A small network was trained on made-up records. Each row is its average activation on records with the value named, seen along a few directions.
Related values have similar rows: they may be neighbours, one step apart, or belong to one group.
In the rows, 500 means zero.
Random noise pushes rows far along 3 fixed directions. That doesn't count. These rows show it; they differ only by the noise:
[493 568 373 495 435 425 482 612 377 575 602 518 473]
[573 622 426 328 696 625 488 689 425 596 664 911 494]
[457 337 587 495 299 443 471 554 384 461 492 250 512]
[514 447 441 350 516 597 465 632 389 508 640 653 467]
[492 447 850 629 344 323 524 550 457 529 305 158 646]


Miko, 10 values:
p6: [545 864 831 668 673 395 543 543 559 739 400 653 705]
p2: [613 306 928 431 637 619 525 350 721 385 214 349 653]
p1: [518 690 147 458 444 637 432 396 477 470 713 751 394]
p9: [450 472 466 552 608 442 576 398 568 473 277 519 461]
p3: [536 505 645 631 586 386 658 349 669 467 283 327 525]
p7: [456 164 496 343 295 649 433 607 421 342 570 237 450]
p5: [372 624 368 757 150 127 525 509 387 602 552  90 477]
p8: [559 484 624 500 829 542 587 456 655 470 249 699 584]
p4: [567 512 651 482 609 727 413 452 548 480 548 748 510]
p10: [421  56 673 314 455 748 431 355 652 216 536 364 463]
Miko is arranged as a line.
Going along Miko from p9 by way of its neighbour p8, in what order are p6, p1, p3, p10 met? -> p3, p10, p1, p6
List every value one step from p7, in the order listed. -> p5

Bitu, 18 values:
s1: [452 527 405 464 453 708 361 404 436 405 629 764 424]
s8: [575 331 600 405 694 617 548 462 615 409 452 579 462]
s15: [530 217 479 256 500 676 491 671 369 428 694 585 465]
s9: [580 854 604 757 561 390 501 370 642 608 362 549 613]
s14: [553 637 252 555 378 532 374 392 479 560 617 601 453]
s2: [518 456 681 580 465 416 535 295 632 422 356 320 573]
s4: [509 774 566 653 547 294 573 676 494 733 536 575 635]
s12: [467 499 594 533 469 662 403 485 456 473 550 759 468]
s3: [489 792 527 683 306 244 544 641 456 650 542 289 532]
s17: [386 502 442 591 175 488 425 450 362 500 598 171 509]
s11: [573 285 520 244 577 912 429 374 560 295 527 717 416]
s6: [500 561 799 607 392 427 415 577 487 503 447 326 668]
s7: [491 416 399 251 516 484 521 692 366 547 631 563 443]
s5: [569 492 779 467 718 596 557 392 637 483 284 574 577]
s10: [481 286 572 449 641 461 541 425 633 473 442 433 517]
s13: [544 274 753 279 789 631 677 538 643 385 219 598 555]
s16: [603 348 704 309 779 647 579 771 421 519 434 695 588]
s18: [362 476 132 523 541 358 558 482 525 464 491 402 339]
Bitu is arranged as a line.
Going along Bitu from s13 by way of its neighbour s18, in what order are s1, s14, s2, s12, s6, s7 met? -> s2, s14, s1, s12, s6, s7
List every value one step from s4, in the order listed. -> s15, s3
List every value one step from s8, in the order listed. -> s5, s10
What is the length, in steps, of the shortest route from s16 to s9? -> 10
